Each row below holds a small network's activations on one input, seen along a few directions.
In each table, some parts of the input vary, and every possible input appears once, in random order.
A made-up example of a description, with smaller parts first: one of 5 places around a ring, together with either a single point or one of 11 places along a line or (one of 2 separate values, together with one of 6 places along a line).
Shared parts are said once, and a part with two or three values counts as separate values.
In the rows, 128 means zero.

Other details of the inputs shift rows strongly along three fixed directions, in all tables alike. That doesn't count.

A family of inputs:
row 1: [120 105  64 131 145 125 132 139 101  97 137 100 150 180 137]
row 2: [126 105 133 146 112 120 146 114 143 138 125 191 106 170 106]
row 3: [118 152 162  94 162 134 128 173 112 106 141  90 165  96  84]
row 4: [102 148 101 113 126 150  93 173 130  74 120 162 131 207 138]
row 5: [149 124 123  98 113 134 161  92 147 159 119 147 102  86 143]
row 6: [156 116  67 102 112 137 159  90 137 142 123 146  74 154 149]
row 7: [173  90  58 151 189  84 173  69  88 151 114 145  78 129 139]
row 8: [151  98 120 129  92 122 140  87 120 180 119 112 110 112 150]
row 9: [128 107  51 134 160 138 176 108 138  99 149 131 159 161 146]
row 10: [ 89 127 100 110 109 140 110 184 103  68 103 168 144 188 156]
row 11: [114 127  75 136 164 139 157 125 136  88 152 124 174 172 131]
row 12: [ 95 153 181 155 114 113  53 193 103  92 114 107 147 123 129]
row 13: [121 151 171 117  70 141  79 143 142 137  97 160 104 135 163]
row 14: [141 128 117 121 181 126 151 126 108 129 162  44 171  91  85]
row 15: [113 119  90 146 138 119 114 153 111  94 129 145 118 190 113]
row 16: [107 121 131 159  99 124 112 126 154 110 110 202 116 167 154]
row 17: [123 146 179 157  90 128  72 132 152 141 119 162  94 149 128]
row 18: [100 130 176 135 129 123  97 163 115 117 125 104 189 101 131]
row 19: [146 144 103 124 174 134 125 120 116 124 166  30 151  91 114]
row 20: [131 157 121 100 139 140 125 143 116 106 134  78 132  75 144]
row 21: [104 169 164 110 126 139  94 174 126 100 118 107 152  88 147]
row 22: [141 135 112 130 187 115 139 139 101 119 160  48 128  87  74]
row 23: [145 140 150 148 129 126 130 102 154 146 141 131 101 113 102]
row 24: [109 101 149 141  95 137 125 127 146 136 119 195 148 201 126]
row 25: [124 133  68 147 170 131 132 136 129  80 151 118 120 177 111]
row 26: [125 127 126 153 116 126 145 105 161 130 128 188 108 161 127]
row 27: [128 132 103 133 174 105 150 139  94 111 145  55 141  57 115]
row 28: [119 122  77 134 165 142 151 123 137  86 158 120 169 179 124]
row 29: [122 106 117 141  99 135 135  99 154 136 118 175 137 157 165]
row 30: [159  93  51 134 139 107 175  85 111 143 137 116  76 138 121]
row 31: [116 139 124 152 148 125 129 141 143  96 138 141 139 128 127]
row 32: [156 125 114 146 105 118 132  84 137 157 126 120  75 101 147]
row 33: [119 137 137 143 115 135  85 137 133 116 131 107 143 153 150]
row 34: [102 152 166 142 124 134  87 155 130 110 129  92 176  99 156]
row 35: [144  96  83  95 123 132 197 104 133 149 118 179 106 137 129]
row 36: [128 114 140 127 129 112  99 137 103 132  71 221 104 186 164]
row 37: [129 147 120  94 158 125 117 170  91 104 135  58 141  97 110]
row 38: [137 126 233 148  81 112 115 114 154 197 111 165 102  64 113]
row 39: [159 124  94 139 129 120 160  77 130 148 141  97  84  73 143]
row 40: [122 151 186 113  89 151  88 143 158 145 112 169 104 152 125]
row 41: [165 131 112  90 146 140 186  83 148 159 148 114 103  88 106]
row 42: [147 140 233 142  76 139  99  87 175 206 126 138 117  92 119]
row 43: [117 173 155 102 164 140 126 163 132 100 144  92 166  89 107]
row 44: [144 136 216 104  53 127  95 122 131 199  91 139  87  72 140]
row 45: [111 138 180 134 134 134  83 165 118 128 137  88 168 130 102]
row 46: [155 112 197 126  94 123 156  73 151 223 128 131 121  69 111]
row 47: [130 139 102  88 167 123 159 150  91 114 135  57 148  55 122]
row 48: [121 149 122 105 152 142 141 153 136  98 134 125 151 110 129]
row 49: [134 141 119 134 137 131 107 125 117 121 142  55 151  96 150]
row 50: [137 117 199 130  81 120 123 100 134 203 113 112 127  54 144]
row 51: [ 88 134 116 109 134 139 132 182 122  77 114 186 163 198 119]
row 52: [106 109 130 155  79 120 108 138 125 116 101 194 103 174 154]
row 53: [101 146 159 107 110 138  78 189 114 105 110 149 136 169 117]
row 54: [174 133 169 135 130 119 162  62 160 195 153 103  84  45  94]
row 55: [120  93 116 137  79 132 131 110 125 144 110 165 125 163 166]
row 56: [114 134 154 149 134 120 110 153 127 112 130 142 133 149  91]
row 57: [154 110  69 146 119 119 150  80 139 139 133 142  68 154 142]
row 58: [135 118 129 149 184 101 103 130  83 125 113 113 157 132 149]
row 59: [133 119 147  96 112 125 147 126 124 153 110 144 122  87 128]
row 60: [129  98 119 134  93 132 121 112 131 156 119 162 116 185 134]
row 61: [108 153 166 142 117 139  78 153 125 106 133  84 169 102 157]
row 62: [ 96 164 200 109 129 139  78 202 121  97 118 130 167 136  92]
row 63: [124 109  59 138 168 115 183 122 118  99 143 145 133 163 104]
row 64: [117 174 180 109 141 146  94 169 140 105 134 109 151 113 102]
row 65: [134 133  71 139 166 117 159 113 119 104 147  84 122  88 138]
row 66: [158  95  52 128 136 142 178  64 147 153 148 131 101 173 132]
row 67: [165 115 107  85 139 133 175  99 121 174 135 104  89  99  93]
row 68: [101 109  92 147 140 112 134 151 115  83 121 163 142 164 131]
row 69: [121  92 127 137 101 131 150 114 143 148 117 183 143 163 142]
Each input here is: one of 3 separate values, together with either a single point or (one of 2 separate values, together with one of 11 places around a ring).
The inputs of row 5 and row 16 match in every part but the choice among 3 separate values. If row 13 is changed in the same way as row 5 into row 16, which row does it become? -> row 32
The inputs of row 35 and row 38 match in every part but the choice among 3 separate values. If row 51 is changed in the same way as row 35 into row 38, which row does it become? -> row 63
Which other rows does row 20 become when the choice among 2 separate values takes its other values? List them by row number. -> row 10
Which other rows does row 46 become when the place on the ring of 11 takes its other values? List them by row number. -> row 1, row 8, row 14, row 18, row 24, row 45, row 50, row 55, row 60, row 69
Which other rows does row 66 become when the choice among 3 separate values takes its other values? List them by row number. -> row 25, row 40
Which other rows does row 11 become when the choice among 2 separate values takes its other values? List them by row number. -> row 46

A family of inputs:
row 70: [116 113  97 150 113 129 120 122 129 111 122 149 135 175 161]
row 71: [118 157 223 144 118 119  72 156 129 142 118 119 139  90 115]
row 72: [154 109  86 104 132 126 172  96 118 153 130 112 104 104 129]
row 73: [122 134 130 127 124 132 110 141 129 115 122 136 125 138 138]
row 74: [127 117  68 133 137 128 133 121 112 103 129 116 132 160 156]
row 75: [141 107  74 129 136 129 164  97 136 129 135 141 111 142 138]
row 76: [153 104 109 128 110 119 162  81 133 169 125 136  88 102 138]
row 77: [148 113 133 120 116 127 162  89 141 171 125 144 110 105 128]
row 78: [133 145 203 128 124 122 106 133 131 160 126 112 137  81 107]
row 79: [151 124 131 118 117 120 139 103 121 163 123 109  95  81 133]
row 80: [144 126  50 121 206 113 167 130  87  93 162  38 143  90 104]
row 81: [108 130 158 132  90 141 115 139 153 127 116 186 133 171 131]
row 82: [138 140 185 136 120 124 102 125 139 159 129 112 119  86 115]
row 83: [145 143 157 116 149 127 141 120 129 152 149  76 133  71  90]
row 84: [130 129 132 134 116 129 136 115 142 135 130 141 119 128 127]
row 85: [132 141 164 112 123 136 114 136 133 144 128 111 132  95 122]
row 86: [108 152 140 138 155 127 101 169 118  86 140 101 156 134 108]
row 87: [132 115 131 126 119 124 135 121 127 144 123 139 119 132 121]
row 88: [ 96 151 146 153 150 126  69 183 105  74 135  86 179 145 133]
row 89: [104 139 114 119 131 141 120 162 127  87 127 147 149 176 126]
row 90: [ 95 117 133 137  92 135 106 156 136 104 105 194 139 194 149]
row 91: [130 112 140 141  88 126 132 102 148 155 106 196  99 155 149]
row 92: [116 139 102 126 157 125 121 155 107  86 128 116 145 142 133]
row 93: [152 126 140 108 125 126 152 100 129 167 126 118 111  87 124]
row 94: [111 144 157 129 145 134  98 166 127 106 135 112 160 131 111]
row 95: [124 105 114 129  96 140 141 110 154 138 117 195 116 179 144]
row 96: [130 123  38 117 166 131 167 127 113  83 144 114 129 162 128]
What do these inputs look like to the network? -> one of 3 separate values, together with either a single point or (one of 2 separate values, together with one of 4 places along a line)
The inputs of row 72 and row 90 match in every part but the choice among 3 separate values. If row 96 is changed in the same way as row 72 into row 90, which row does it become? -> row 84
Which other rows does row 81 become when the choice among 3 separate values takes its other values? List them by row number. -> row 83, row 89
Start at row 80 and move only the place on the line of 4, one step at a time. The first step leads to row 71. Which rows follow, in order? -> row 82, row 86
Which other rows does row 78 become when the choice among 3 separate values takes its other values? List them by row number. -> row 77, row 93

A family of inputs:
row 97: [159 132 165 109 108 122 134 100 125 187 121  98  96  51 130]
row 98: [132 137 124 134 150 129 137 126 133 121 148 102 138 119 106]
row 99: [115 131 149 118 122 134 124 144 134 123 119 158 143 142 121]
row 100: [153 126 132 105 137 121 157 106 115 165 132  87 113  59 119]
row 101: [121 147 150 112 153 126 124 158 112 115 134  88 157  89 109]
row 102: [132  98  69 120 104 129 155 109 129 127 106 192  94 184 159]
row 103: [141 106  86 129 150 122 168 102 127 130 139 137 121 142 113]
row 104: [117 142 124 116 141 139 133 150 133 104 138 122 150 137 116]
row 105: [107 133 112 162 147 120  94 149 112  88 138  87 172 138 156]
row 106: [138 126 102 136 145 120 131 118 115 122 135 102 116 119 133]
row 107: [120 142 126 140 149 119 100 154 101  98 131  92 140 119 130]
row 108: [118 137 184 142 118 129 104 139 142 137 124 150 139 135 114]
row 109: [122 141 158 137 148 117 110 150 116 118 135  93 147  97 108]
row 110: [114 103  37 132 138 136 154 121 116  86 132 130 154 181 169]
row 111: [142 116 141 140  92 126 121  96 147 166 116 158  89 140 138]
row 112: [143 119  70 129 158 127 157 108 125 116 151  96 121 131 117]
row 113: [125 128 156 139 122 131 121 127 149 137 133 145 130 136 111]
row 114: [117 147 141 120 127 131 102 155 117 106 125 108 135 114 138]
row 115: [103 131 168 151  93 125  72 159 132 118 100 181 124 169 147]
row 116: [102 148 176 129  92 142  85 161 145 112 110 169 139 162 138]
row 117: [145 111 122 134 125 116 146  99 124 162 122 135 101 116 126]
row 118: [127 130 134 113 131 137 146 130 133 131 132 140 138 132 116]
row 119: [129 121  93 112 139 140 164 121 139 117 138 146 131 149 120]
row 120: [151 121 152 113  82 133 136  91 151 185 113 157  85 111 140]
What do these inputs look like to the network? -> one of 2 separate values, together with either a single point or one of 11 places around a ring
The inputs of row 103 and row 99 match in every part but the choice among 2 separate values. If row 107 is changed in the same way as row 103 into row 99, which row does it become? -> row 97

A family of inputs:
row 121: [128 137 130 124 139 136 121 134 137 124 134 129 132 142 117]
row 122: [151 103  42 107 143 129 172  96 114 130 130 117 104 137 151]
row 123: [117 127 148 155 132 117 105 142 123 121 133 115 138 126 118]
row 124: [ 98 160 159 133 157 128  79 188 104  86 136  68 188 113 123]
row 125: [115 122 174 139  80 135 102 131 151 151 114 170 126 154 134]
row 126: [ 76 132 110 128 114 144 108 190 135  57 112 209 149 231 131]
row 127: [107 152 195 145 108 135  70 161 142 118 117 159 134 155 121]
row 128: [117 161 219 123  99 137  72 160 140 148 124 105 135  86 113]
row 129: [142 124  99 113 162 121 174 112 114 133 142  93 137  87 114]
row 130: [131  98  18 152 131 137 173  81 145 100 147 138 126 185 172]
row 131: [113 114 128 152  89 119  91 136 127 119  95 193 102 183 166]
row 132: [119 116  81 139 151 128 142 135 116  95 143 117 141 162 121]
row 133: [122 126 130 119 132 132 142 139 131 122 139 120 146 123 111]
row 134: [124  92 127 132  68 134 158  96 163 162 105 239  94 190 136]
row 135: [131 127 101 118 155 131 150 128 119 114 150  84 150 114 110]
row 136: [117 132 145 121 129 128 115 152 116 117 121 117 155 111 136]
row 137: [ 91 142 133 164 150 114  77 183 103  68 125 118 168 163 134]
row 138: [148 111 128 129  86 131 143  88 148 172 119 168  74 139 130]
row 139: [158 125 143 106 108 124 165  86 139 185 119 141  84  78 122]
row 140: [128 140 191 120 109 134 121 129 155 155 119 168 117 117 110]
row 141: [162 123 157 141 120 117 136  82 145 184 129 131  83  90 112]
row 142: [138 129 115 138 171 123 142 120 120 122 152  89 144 114 106]
row 143: [127 157 209 135 103 124  76 146 127 150 115 113 118  87 128]
row 144: [124 154 129 107 158 129 125 162 110 100 138  82 149  96 114]
row 145: [148 138 132 105 134 132 145 114 129 148 143  83 116  79 107]
row 146: [140 135  73 135 144 136 147 100 138 112 155  78 126 106 152]
row 147: [128 115 104 137 133 121 126 124 110 121 125 120 132 135 148]
row 148: [146 108  74 109 161 121 184 103 109 134 136 100 132  92 129]
row 149: [152 100  82 114 126 125 168  84 120 153 125 123 111 118 148]
row 150: [100 113  68 133 143 133 120 158 107  74 121 141 162 194 159]
row 151: [155  84 110 150  88 110 149  63 134 186 106 175  75 134 160]
row 152: [162 116 113 121 153 126 171  80 136 170 150  92 121  90 107]
row 153: [123 140 101 117 147 131 123 146 113 104 132 100 137 133 132]
row 154: [120 156 171 142 143 118  86 162 116 114 138  77 138  85 105]
row 155: [149 134 134  99 136 126 143 121 117 149 129  88 119  62 127]
row 156: [131 156 159 110 159 133 125 151 130 119 147  91 149  89  95]
row 157: [122 157 219 113  99 136  94 157 144 150 123 120 129  79 105]
row 158: [105 140 112 114 147 131 118 172 108  81 119 130 151 137 135]
row 159: [119 140 164 126 143 133 122 147 137 121 138 124 159 121 105]
row 160: [119 138 119 146 139 115 102 148 111 101 123 120 124 139 133]
row 161: [145 100  61 150 165 114 171  91 124 124 145 131 118 157 118]
row 162: [124 138  91 116 168 136 139 142 123  89 145 111 148 151 113]
row 163: [156 131 153 111  98 128 138  91 138 180 119 128  89  89 131]
row 164: [127 125 165 131  89 129 113 117 138 155 110 157 120 135 142]
row 165: [117 138 159 120 101 133  91 150 125 123 106 143 128 132 151]
row 166: [155 126 161 123 100 121 120  97 127 182 115 117  87  74 143]
row 167: [116 111 150 142  79 139 118 113 162 143 108 223 118 206 140]
row 168: [101 120  82 131 163 135 150 154 129  72 136 168 164 200 117]
row 169: [140 120  87 113 154 125 170 116 115 125 139 101 137 112 121]
row 170: [117 117 145 150  92 125 107 125 133 136 108 176 117 171 149]
What do these inputs look like to the network? -> one of 2 separate values, together with either a single point or (one of 4 places along a line, together with one of 6 places along a line)
The inputs of row 163 and row 164 match in every part but the choice among 2 separate values. If row 127 is changed in the same way as row 163 into row 164, which row does it become? -> row 142
The inputs of row 144 and row 169 match in every part but the choice among 2 separate values. If row 154 is changed in the same way as row 144 into row 169, which row does it become? -> row 123
Which other rows does row 141 become when the place on the line of 6 takes its other values? List them by row number. -> row 121, row 127, row 140, row 156, row 162
Which other rows does row 138 become when the choice among 2 separate values takes its other values? List them by row number. -> row 132
Which other rows does row 168 become when the place on the line of 6 takes its other values? List them by row number. -> row 142, row 152, row 159, row 161, row 167
Which other rows does row 157 become when the choice among 2 separate values takes its other values? List them by row number. -> row 133
